Each row below holds a small network's activations on one input, seen along a few directions.
Each table varies a few parts of the input and shows all the possible inputs, shuffled.
A made-up example of a description, with smaller parts first: one of 2 separate values, together with either a single point or one of 11 places along a line or (one of 5 places around a ring, together with one of 6 places along a line).
Shared parts are said once, and a part with two or three values counts as separate values.
(in the rows, 128 means zero)

Other details of the inputs vary at random and push rows far along three fixed directions, the same in every table; ignore that.

A family of inputs:
R1: [100 208 129  99 147  90  36 140 136 114  97 180 146]
R2: [ 78 176 137 155 148  90 104 123 131  70 122 213 131]
R3: [ 82  36 200 191 138 188 184  92  95 105 187  75 138]
R4: [189 123  83 170 137 104 220 143  73 116  77 138  75]
R5: [183  98  73 153 169  86 221 109  84 126  88 150  85]
R6: [209 142  79  93 147 111 215 154 109 203  54 155  92]
R7: [135 145 146  52  91 163  74 161 195 202 142  56 177]
R8: [ 90  41 153 207 140 172 164 124  95  89 178  59 113]
R9: [212 156  95 110 134 109 208 150 124 175  69 157  86]
R10: [139 136 106  60 102 171  51 162 169 178 132  36 180]
R11: [ 54 141 216 189 164 113 104 109  94  80 166 212 141]
R12: [136 133 134  49  99 174  80 166 210 209 139  59 165]
R13: [128 119 137  90  94 161 104 125 154 199 157  70 156]
R14: [128  74 121 159 108 159 178 119 124 101 177  80 119]
R15: [196 153  82 102 131  91 204 119 100 201  69 142  80]
R16: [140  98 122 114 102 153  96 128 177 128 172  64 166]
R17: [ 45 143 184 189 139  98  83 112 101  49 157 196 115]
R18: [117 220 162  89 125  86  72 144 158 143  98 200 146]
R19: [ 84 179 187 142 144  92 118 102 119  94 105 215 129]
R20: [117 212 124  95 102  78  57 151 137 117  96 199 135]
R21: [ 94  53 170 217 153 176 148 103  98  63 193  53 111]
R22: [215 166  76 100 123  85 215 121 106 200  57 144  72]
R23: [201 125 100 161 138 121 239 106  88 140  69 169  69]
R24: [183 121  65 147 177 107 226 116  67 123  83 151  91]
R25: [194 144  56  99 128  84 196 151  85 169  47 140  75]
R26: [ 91  39 178 201 139 198 171  88 104 112 181  95 124]
R27: [149  82 102 191 156 123 219 133  51 112 101 130  86]
R28: [ 63 130 182 181 150 103  79 108  97  52 155 196 110]
R29: [121 104 162 113 112 178 116 143 185 160 165  68 142]
R30: [124 112 107  90  91 155 120 138 173 143 153  67 145]
R31: [ 94 198 149  96 128 110  58 118 160 143  92 213 145]
R32: [185 125 102 148 141 123 226 106 101 150  66 157  72]
R33: [148 125 116  68  86 145  48 155 194 172 132  39 168]
R34: [ 97  54 129 160 125 165 167 115 109 108 183  85 132]
R35: [124  50 119 144 136 166 166 114 105 118 171  90 125]
R36: [213 141  52  96 137  83 188 130 128 159  63 135 102]
R37: [ 96  54 206 201 124 182 183  91 110  84 192  79 130]
R38: [140  90 109  97 108 160 129 129 158 137 156  70 133]
R39: [ 58 118 168 188 171  96  88  93 103  56 167 211 148]
R40: [ 91  20 171 217 151 160 143 100  96  80 197  59 118]
R41: [114 224 154 103 108  82  62 118 149 143 119 210 140]
R42: [119 203 134  86 110  87  31 147 143 113 106 200 141]
R43: [122 220 114  94 134  94  57 132 159 100 112 192 157]
R44: [160 121 114 124 114 158 117 142 137 129 138  55 135]
R45: [142 119 105  40  84 161  52 164 178 187 132  44 158]
R46: [190 126  69 151 169 106 231 113  87 112  85 135  77]
R47: [ 41 139 217 177 158 113 111  89 105  72 148 203 137]
R48: [114  53 127 153 142 158 165 108 111 104 174  93 113]
R49: [126 196 135 112 122  71  38 139 145 109 103 194 148]
R50: [137 109  88 105 118 151 147 146 152 149 127  77 141]
R51: [133 114 113  45  83 168  44 164 169 185 140  52 173]
R52: [102  90 132 109  93 167  89 148 138 148 162  57 155]
R53: [139 121 168 113  94 170 114 145 168 154 169  65 158]
R54: [105 182 134 105 137  75  31 138 130 125 100 198 159]
R55: [ 71 165 133 149 153  97  98 127 114  84 125 218 148]
R56: [135 108 101 111 138 159 132 126 147 133 146  65 142]
R57: [ 33 132 169 176 151 105  95 101 112  52 174 203 131]
R58: [ 89 177 144 156 140  88  90 138 116  83 105 196 121]
R59: [158 134  94  38  73 163  70 154 200 169 148  63 170]
R60: [208 160  46 109 124  97 208 151 117 146  62 149 100]
Each input here is: one of 4 places along a line, together with either one of 5 separate values or (one of 2 separate values, together with one of 5 places around a ring).
Question: The inputs of R36 and R16 match in every part but the place on the line of 4. If R18 is changed in the same way as R36 into R16, which row does it become?
Answer: R53
Question: The inputs of R23 and R31 match in every part but the place on the line of 4. If R60 is changed in the same way as R23 into R31, which row does it become?
Answer: R50
Question: Change only the choice among 2 separate values in R1. List by row number the other rows that result.
Answer: R56
Question: Change only the choice among 5 separate values in R11. List by row number the other rows that result.
Answer: R3, R6, R13, R26
Question: Change only the choice among 5 separate values in R15. List by row number the other rows that result.
Answer: R7, R12, R31, R47
Question: A walk changes only the place on the ring of 5. It starts at R8 and steps to R1. List the rest of the walk in order.
Answer: R40, R45, R25

A family of inputs:
R61: [ 95  93 117 146 144 112 116 122  97 107 141 149 123]
R62: [142 126 118 156 118 127 117 134 143  96 142  94 125]
R63: [113  73 119 182 138  98 162 106  74  82 147 163  94]
R64: [120  99 167 157 127 116 157 102  89 140 142 157 100]
R65: [111 110 105 151 163 125 144 110 103  91 133 137 140]
R66: [174 148 119 117 120 138 133 152 125 151  76  85 114]
R67: [170 153  86 106 132 143 160 136 166 133 104 110 132]
R68: [161 159 128 103 144 141 165 150 143 171  86 123 142]
R69: [ 92 158 154  98  98 117  86 111 171 118 161 169 146]
R70: [121 120 178 193 185 125 181 112  84 107 121 147 105]
R71: [105 209 126 116 118  99  42 125 170  78 137 178 162]
R72: [101 153 161 155 161 116 110 136 100 104 102 148 124]
R73: [186 160 136 121 111 129 150 134 144 173 102  96 111]
R74: [122 116 184 196 124 127 186 106 104  95 153 168  95]
R75: [ 90 195 147 115 151 100  22 165 134 101 112 163 161]
R76: [126 133  92  93 111 114 136 117 146 140 133 164 130]
R77: [139 132  96  88 141 117 164 117 126 163 103 169 117]
R78: [134 140 179 143 103 124 121 120 136 135 145 129 112]
R79: [176 136 137 135 129 158 185 138 137 153 100 103 124]
R80: [ 79 108 168 117  88 139  59 128 131 137 160 112 142]
R81: [128 120 125 164 122 123 175 106 134  83 158 151 101]
R82: [174 171 117 118 104 115 125 146 129 152  81 106 104]
R83: [131 161 123  78 122 118 128 137 129 190  90 177 138]
R84: [151  92  76 114 148 125 143 141 111 146 100 106 127]
R85: [154 136 165 165 148 136 160 122 114 129 111 122 110]
R86: [ 84  83 158 170 144 128 138 111  64 118 136 142  98]
R87: [ 96 195 170 100  94  97  82 129 152 139 126 211 144]
R88: [107  86 139 183 135 100 134 120  57  88 149 161  89]
R89: [155  91  90 121 146 131 136 152  86 155 101  92 115]
R90: [ 99 101 120 182 181 128 192  96  98  85 138 160 117]
R91: [161 148  99 128 135 117 116 149 140 110  96 116 130]
R92: [ 80 141 138 129 151 144  70 128 157  76 163 120 181]
R93: [142 142  82 100 143 105 109 149 129 143  86 124 143]
R94: [118 106 158 175 110 153  86 142 130  93 177  57 129]
R95: [ 75 189 150  94 151 112  60 120 169 121 122 195 175]
R96: [108 137 114 135 115  95 120 107 116  79 151 176 123]
R97: [106  98 171 127  86 179 104 114 193 113 207  71 152]
R98: [150 119  94  81 146 141 156 125 145 173 102 129 138]
R99: [ 91 176 105  92 158 103  88 122 148 125 106 214 155]
R100: [116 113 149 183 190 134 199 103 109  81 135 157 115]
R101: [113  85 109 169 139 106 169  91  79  75 156 174 105]
R102: [ 97  61 169 120 119 211 120 128 157 172 178  47 174]
R103: [147 136 136 139 121 148 154 115 166 119 147 107 126]
R104: [124 135 181 206 142 133 184 106 109  94 143 159 103]
R105: [173 143 121 110  84 117 133 146 126 155  98  99  97]
R106: [130  77 148 137  73 172  81 153 149 121 193  17 134]
R107: [ 72  68 197 135 131 193  78 115 146 155 190  61 168]
R108: [132 106 100 119 133 114 119 147  82 148 114 123 108]
R109: [101  87 131 121 133 202 124 132 189 122 188  33 177]
R110: [133 133 115 122  97 125 106 123 153  93 160 118 137]
R111: [159 125 114 101  81 117 140 140 113 165 104  98  99]
R112: [ 95 151 102  99 153 110  74 123 131 112 120 179 162]
R113: [122 140 115 158 174 101 131 139 108  83 105 154 127]
R114: [159 121  89 110 138 123 122 160 101 158  92  84 127]
R115: [149 129 109 104 131 130 133 146 108 174  76  90 124]
R116: [139 176 112 114 104  78  81 145 147 103 112 172 122]
R117: [150 117 109 130 100 103 127 145  95 127 127 116  97]
R118: [100 108 131 174 130 112 181  92 110  74 167 177  98]
R119: [134 116 117 114 143 125 129 137  93 163  84 126 115]
R120: [173 153  84 114 114 136 166 130 169 136 120 103 121]
R121: [152 133 123 103 134 146 167 139 132 186  93 111 143]
R122: [180 146  76 106 130 136 142 138 146 119 102  99 138]
R123: [177 134 112 122 139 151 182 127 154 134 107 105 122]
R124: [147 114  61  79 125 124 139 128 121 154 115 120 134]
R125: [ 78  80 162 102  91 178  90 110 184 138 209  87 166]
R126: [106  69 168 122  86 184 133 122 151 165 186  79 151]
R127: [ 89 195 185 101  97  88  46 122 149 138 134 197 142]
R128: [155 125 126 170 146 126 133 148  93  96 111 108 105]
R129: [137 120  71  79 127 133 158 126 141 168 118 130 128]
R130: [ 87 169 166  89 127 107  58 126 134 169 119 185 147]
R131: [158 135 128 103 139 132 148 135 123 192  88 101 131]
R132: [164 104  83 117  97 107 153 137 121 132 123 104 105]
Question: The inputs of R101 and R80 match in every part but one. If R110 is changed in the same way as R101 into R80, which row does it become?
Answer: R105
Question: What do these inputs look like to the network?
Answer: one of 8 places around a ring, together with one of 9 places around a ring
Question: A walk changes only the place on the ring of 9. It starts at R84 and steps to R93. List the rest of the walk in order.
Answer: R113, R91, R62, R116, R132, R63, R61
Question: Change only the place on the ring of 8 in R103. List by row number the other rows that result.
Answer: R62, R71, R73, R82, R94, R104, R120
Question: Change only the place on the ring of 9 in R126. List by row number the other rows that result.
Answer: R68, R74, R79, R83, R87, R102, R104, R121

A family of inputs:
R133: [ 97  31 184 148  93 204 118 122 149 139 215   6 154]
R134: [189 104  53  86 108 143 137 169 153 163 117  45 135]
R135: [185  86  49 109 130 132 187 133 114 156 105  63 101]
R136: [167 130 109  84  99 149 139 154 145 190 105  69 122]
R137: [189 150  92 142 169  80 248 115  73 133  55 211  70]
R138: [ 83 138 132  85  93 159  10 148 184 120 184  64 198]
R139: [133  17 115 223 154 163 231 107  65  65 161  61  88]
R140: [ 84 157 181 169 152 118 104 102 130  89 146 188 137]
R141: [138 173 130  98 112 123 111 137 158 146 111 139 131]
R142: [ 95 175 125  93 120 108   6 139 160 100 130 163 166]
R143: [120 184 143  91 107 102  80 131 161 138 121 172 145]
R144: [135 190 125  98 148  81 126 134 111 148  69 220 119]
R145: [ 54 133 191 203 160 106 120  95  83  75 152 225 117]
R146: [183 159 101  86 130 112 152 144 128 189  65 129 121]
R147: [ 68  94 189 205 146 140 152  90 106  69 184 165 116]
Question: What do these inputs look like to the network?
Answer: either one of 5 separate values or (one of 2 separate values, together with one of 5 places around a ring)
Question: Change only the choice among 2 separate values in R137. List by row number the other rows that result.
Answer: R144
Question: Change only the place on the ring of 5 in R147. List by row number the other rows that result.
Answer: R137, R140, R141, R143
